A small network was shown many inputs. Here are its activations along a few directions, one row for each input.
In each table, some parts of the input vary, and every possible input appears once, in random order.
A made-up example of a description, with smaller parts first: one of 2 separate values, together with either a single point or one of 11 places around a ring or (one of 6 places along a line, together with one of 8 places around a ring).
Shared parts are said once, and a part with two or three values counts as separate values.

Other details of the inputs vary at random and push rows far along two fixed directions, the same in every table; ignore that.

Table:
row 1: [  1 -47 -25 -18  -8 -80  54   4  -6  -7 -13  -3]
row 2: [-44  -4   3  19 -35  34 -12  29 -23 -36  22 -28]
row 3: [  0  14  15  -2  30  19 -12  -3 -20  36 -19   7]
row 4: [ 10  18   2 -23  31   1 -22  -4  24  31  -1  -3]
row 5: [ 21  23   2  10  12  11 -22 -18  -7  32 -12  19]
row 6: [ 28 -34 -39  -7  -8 -47  65  -5 -33 -19 -10   4]
row 7: [ -1  18   4 -27  30  -3 -29 -11   3  20   3  18]
row 8: [-36  -3   6  25 -34  38  -4  29   6 -37  20 -39]
row 9: [  1  16  -2 -29  28  -2 -30  -3  -4  31   1   7]
row 10: [ 15  22  -4  -1  12  14 -18 -13 -12  40  -7  15]
row 11: [  8   8  29   9  31  16 -15 -11  -3  23 -17  22]
row 12: [-26 -13   3  10 -47  16 -41  11   7 -49  20 -26]
row 13: [ 31 -43 -27 -18  -2 -60  39 -10 -20 -30 -33 -13]
row 14: [23 24  4  2 16 15 -6 -9 24 35 -2 19]
row 15: [ -9  19   5  10   7 -10  -7  -4   8  57   7  29]
row 16: [-31   6 -11  21 -50  27 -17  12  -9 -43  36 -10]
row 17: [  6  13   0 -25  23   1 -34  -8  -5  33 -11   0]
row 18: [ 31 -43 -27 -25   0 -56  55  -2  10 -29 -23 -13]
row 19: [-33  -5  10  33 -41  34 -21  20 -18 -42   4 -31]
row 20: [ 25 -37 -31 -33   5 -57  60  -5  -2 -26 -11 -22]
row 21: [  4  13  10 -21  28  -2 -32 -19  13  15  -2  22]
row 22: [ 13  22   6   4  18  11 -15 -24   5  23   2  37]
row 23: [  9  16  23   1  33  20  -1   0  16  30 -14  11]
row 24: [ 17  30   1  -6  21  14  -2 -13  11  38  11  11]
row 25: [-42  -7  14  27 -36  34 -14  14  -6 -52  18 -14]
row 26: [-46  -2   9  20 -33  33 -11  22 -16 -48  25 -18]
row 27: [ 28 -42  -3   1   4 -45  77   4  -1 -32 -27   0]
row 28: [-38   1   9  17 -34  37  -1  25   0 -38  28 -40]
row 29: [ 15  17  17 -20  23  -5 -25  -5  34  23  -3  12]
row 30: [ 22  16  10  10  13  11 -21 -21   4  27  -4  30]
row 31: [-16   4   1  29 -58  26 -12  19  23 -40  30 -16]
row 32: [-23  11  24   9  25  -4  -1   6   1  52  -5  21]
row 33: [ 37 -33 -37   0  -6 -44  74  -6  -4 -19 -14  -7]
Description of these inputs: one of 3 separate values, together with either a single point or one of 4 places along a line or one of 6 places around a ring.
The inputs of row 11 and row 30 match in every part but the choice among 3 separate values. If row 19 is changed in the same way as row 11 into row 30, which row does it become?
> row 5
Which other rows does row 10 become when the choice among 3 separate values takes its other values? List them by row number.
> row 3, row 17
Which other rows does row 8 become when the place on the line of 4 takes its other values? List them by row number.
> row 23, row 27, row 28

Table:
row 34: [-2 -6  2  2 -1 -5  8  3 -2 -5 -4  0]
row 35: [  1   9   3  -1   0   8 -19  -5   7   4   4   1]
row 36: [ 0 -4 -1  1 -2 -5  9  4 -1 -2 -2 -5]
row 37: [ 1 -5  0  3 -1  0  9  4 -4 -5 -5 -3]
row 38: [ 4 -2 -3  5 -4  0 11  2 -3 -4 -1 -1]
row 39: [ -3   9   7   5   3  16 -11  -3   0   5   2   4]
row 40: [  5  -7  -3  -6  -3  -8  -3  -3   3 -10  -2  -5]
row 41: [-2 10  8  7  4 16 -9 -1  1  4  2  4]
row 42: [ 3 -4  0  4 -1 -1 12  0  1 -6 -1 -1]
row 43: [-2 -6 -3  0 -1 -6  6 -1 -1 -4  0 -4]
row 44: [  2  -4  -9  -5  -6 -10   3   1   7  -3   3  -1]
row 45: [ -2  10  -1  -4   1   7 -16  -2  13   8   8  -1]
row 46: [ 2 -3 -5  2 -5 -2  8  0 -6 -3  0 -1]
row 47: [ 3 -4 -2  3 -5 -3 10  0 -3 -4  1  3]
row 48: [ 1 -5  1  2 -3 -5 11  3  1 -4 -1  1]
row 49: [ 2 -5 -1  4 -3 -1  8  0 -6 -6 -2  4]
row 50: [  1  -4  -4 -13   3  -7   2   0   0 -11   3  -6]
row 51: [ 0 -5 -2  4 -4 -3  7 -1 -7 -6 -2  5]
row 52: [-3 -6 -2  1 -2 -6  5  0 -7 -4 -2  1]
row 53: [-2 -5 -4  0 -2 -4  5  1 -9 -4 -3 -3]
row 54: [ 6 -3 -9 -2 -7 -7  2  0  3 -4  1 -5]
row 55: [-1 -5 -3  0 -2 -6  7 -3 -3 -4  1 -3]
row 56: [-3 -6 -2  0 -3 -8  6  2 -2 -2  1 -1]
row 57: [ -4  10   3 -13   7   8 -18   4   3   4   7  -4]
row 58: [-2 -5 -3  2 -3 -5  6  0 -7 -5 -2  3]
row 59: [ -3  10   8   7   2  14 -10   2   0   6   2   8]
row 60: [ 0 -3 -5  1 -3 -5  7 -3 -3 -4  1 -1]
row 61: [ -1   7   5  -5   0   4 -22  -1   7   4   3   2]
row 62: [ 1 -5 -8 -9 -2 -8  2 -1  7 -6  1 -6]
row 63: [ 5 -4 -7 -2 -6 -7  3 -4  5 -6  1 -4]
row 64: [  0  -5  -7  -9  -3 -10   2   2   7  -5   2  -3]
row 65: [ -7   8   8   1   4   9 -12   0   6   8   4  -1]
row 66: [ 3 -3 -1  5 -4 -2 11  2 -1 -5  0  3]
row 67: [ 5 -5 -5 -2 -7 -9  0 -1  2 -7 -1  0]
row 68: [ -4  11   5   4  -1  10 -11  -1   1   8   6   7]
row 69: [-3 -7  0  1 -1 -6  6  2 -4 -4 -4  0]
row 70: [-2 -6 -1  0 -1 -3  6  3 -6 -3 -5 -5]
row 71: [ 4 -4 -2  3 -3 -1 10 -2 -2 -5  0  0]
row 72: [ -6   9   5   3   3  12 -13  -3  -1   6   2   3]
row 73: [ -4   9  -1  -8   2   7 -17   2  10   9   5  -4]
row 74: [-2 -5 -3  0 -4 -8  6  0 -4 -2  1  0]
row 75: [ -2   8   2  -9   2   6 -21   2   7   6   3  -4]
row 76: [-1 -6  0  2  0 -3  8  4 -4 -4 -5 -4]
row 77: [ -6  10   4   3   0   8 -13   0   1   9   6   5]
row 78: [ 2 -5  1  5 -2 -2 10  3 -3 -6 -3  3]
row 79: [ 50  10   3 -42  79 -40  20 -28   1  62 -33  43]
row 80: [ 1 -4 -4  3 -3 -1  7  0 -9 -5 -3  0]
row 81: [ -7   9   9   3   2   8 -11   3   6   9   4   2]
row 82: [ 2 -5  1  5  0  0 10  0 -2 -7 -4  0]
row 83: [ -5  10   3   3   2  12 -14   0  -4   8   2   2]
row 84: [ -3   7   4  -8   3   6 -21  -2  10   4   4  -3]
row 85: [ -7   8   6   2   4  11 -14  -3  -1   7   2   1]
row 86: [-2 -6 -1  0 -3 -8  8  2  0 -2 -1 -1]
row 87: [-1 -6  1  2  1 -3  8  0 -1 -6 -4 -3]
row 88: [ -1  11   5   4   0  14 -10   1   0   9   4   3]
row 89: [ 2 -3 -3  3 -4 -3  9 -3 -3 -5  1  0]
row 90: [ 1 -3 -6  1 -5 -4  7  0 -6 -2  0 -2]
row 91: [ 0 -5  1  1 -1 -5 10  0  2 -4 -1 -4]
row 92: [ 4 -3 -2  6 -2  2 10  2 -7 -6 -4  0]
row 93: [-1 -6 -4 -1 -2 -6  6  2 -4 -2  0 -5]
row 94: [ -4  10   6   5   3  14 -12  -4  -1   5   2   5]
row 95: [-3 -7 -2  1  1 -4  5 -1 -5 -5 -3 -3]
row 96: [-3 10  8  3  2 13 -9  4  4  9  3  0]
row 97: [-1 -4 -5  0 -4 -5  6  1 -6 -2  0 -4]
row 98: [  2  -7  -5  -9  -4 -11  -2   1   4  -7  -1  -3]
row 99: [-1 -5 -2 -1 -2 -5  8  3 -2 -2 -2 -6]
row 100: [ 4 -4 -7 -2 -7 -9  2 -1  5 -5  2  0]
row 101: [ -7   7   5   1   4  10 -15   2  -2   9   1  -1]
row 102: [  1   8   4  -6   0   6 -22   0   5   5   2  -2]
row 103: [ 4 -3 -2  5 -2  0 12 -1 -1 -6  0  0]
row 104: [ 4 -3 -2  4 -3 -1 11  3 -2 -4 -1 -2]
row 105: [  2  10   2  -1  -1   8 -19  -1   5   7   3   0]
row 106: [ 1 -6  2  3  0 -1 10  0 -1 -7 -5 -2]
row 107: [ 3 -4 -1  5 -1  1 10  3 -5 -5 -4 -1]
row 108: [ 2 -4  0  4 -3 -3 11  3  0 -4  0  2]
row 109: [ 2 -5  1  2 -1 -3 11  0  2 -5 -2 -3]
row 110: [ -6   8  10   5   3  12 -11   3   3   7   1   5]
row 111: [ -9   6   7   2   4   8 -15   2   0   8   3   4]
row 112: [ -2  10  -2  -5   0   7 -16   1  10  10   7  -2]
row 113: [ -8   7   9   2   5  11 -13  -1   2   7   1   0]
row 114: [ 3 -5 -3  4 -3  1  8  1 -8 -5 -3  0]
The inputs of row 54 and row 63 match in every part but one. If row 53 is changed in the same way as row 54 into row 63, which row does it become?
> row 85
The inputs of row 105 and row 35 match in every part but one. If row 92 is changed in the same way as row 105 into row 35, which row does it become?
> row 41
The inputs of row 82 and row 107 match in every part but one. If row 42 is changed in the same way as row 82 into row 107, which row does it become?
> row 104
What is each input in this table made of?
> one of 3 separate values, together with either a single point or one of 6 places around a ring or (one of 2 separate values, together with one of 10 places around a ring)
A walk changes only the place on the ring of 10. It starts at row 46 and steps to row 88. List the rest of the walk in order.
> row 38, row 104, row 96, row 36, row 99, row 93, row 97, row 90
Which other rows does row 52 become when the choice among 2 separate values takes its other values? List them by row number.
> row 74

Table:
row 115: [ 1  8 15  1 23  5 -2  0  9 18 -7  8]
row 116: [ 14  10  -2  -8  16   9 -11  -9  -1  18  -1   6]
row 117: [-48  32  14  21 -50  66 -67  27  20 -28  43 -36]
row 118: [  4 -15 -18  -3 -12  -9  13   1 -12 -25  -4 -10]
row 119: [ 7 14 12  3 18  8  2 -3 10 20 -5  6]
row 120: [  2 -16 -14  -4 -11 -12  10  -1 -17 -26  -4 -11]
row 121: [ 18  13   8  18   4  11  -4  -3  -4  21 -10  25]
row 122: [  9 -15 -15   7 -22 -15  16  -6   5 -22   5  -3]
row 123: [  7 -15 -13   4 -21 -19  15  -3   9 -23   4  -3]
row 124: [ 5 15  1 -5 10  2 -3 -5  4 28  1  8]
row 125: [ 2 10  6 -7 17 -1 -3  1 12 26  2  6]
row 126: [ 3 10  5  4 18  9 -5 -8 -4 19 -9 12]
row 127: [ 1 12 -3 -4 14  1 -9 -5 -4 25 -2 13]
row 128: [  5 -17  -9  -6  -9 -11  18   7   4 -24   1 -17]
row 129: [ -5   7   6  -9  18  -4 -11  -2  -2  23  -4  12]
row 130: [-1 10  6 -7 19 -4 -6  2  9 24  0  8]
row 131: [  8 -12 -14  -4 -16  -8  19   2  -3 -22  -1 -15]
row 132: [ -3   5  15  -1  23   5  -7  -4  -2  17 -11  12]
row 133: [ -4   7   9 -11  16  -4  -8   0   4  24  -3  11]
row 134: [ -7 -16 -14   1 -15 -18  15   2 -17 -17   0  -7]
row 135: [ 14   9   0 -12   7  -7 -21 -13  18  15  -1  15]
row 136: [  0 -17 -18   3 -18 -12  21   3 -11 -12   5  -9]
row 137: [ -6 -20   0   7  -9 -12  18   3 -18 -23  -6  -8]
row 138: [  5   7  10 -16  20   2 -13  -3   5  14  -7   7]
row 139: [  2 -14  -6   8 -15  -5  28   2  -4 -19  -4 -11]
row 140: [ -1 -19  -1   7  -9  -8  28   8   3 -21  -2 -13]
row 141: [ -2 -20  -9  -8  -8 -14  11   4 -10 -28  -5 -11]
row 142: [  2 -17  -9  -6  -8 -14  16   8   1 -26  -2 -15]
row 143: [ 11  18   9  10  13  15   8 -10   2  13   6  29]
row 144: [ -1   5  18  -4  21   5  -4  -2   4  18 -10  11]
row 145: [-47  26  11  24 -59  57 -77  18  27 -28  46 -24]
row 146: [ -4 -18  -6   9 -11  -9  19  -1 -18 -23  -7  -8]
row 147: [  6   8   7 -12  20   0 -18  -7  -8  14  -6   6]
row 148: [ 4 16  3 -5 14 -1 -2 -1 10 26  2  7]
row 149: [ -8 -19  -9   0 -14 -20  14   5 -17 -17   1  -8]
row 150: [ 8  9  6  5 16 12 -2 -8 -2 22 -4 10]
What is each input in this table made of?
> either one of 2 separate values or one of 4 places along a line or (one of 3 separate values, together with one of 10 places around a ring)
A walk changes only the place on the line of 4. It starts at row 122 and steps to row 123. List the rest of the walk in order.
> row 145, row 135
Which other rows does row 127 become when the choice among 3 separate values takes its other values? List them by row number.
> row 118, row 126
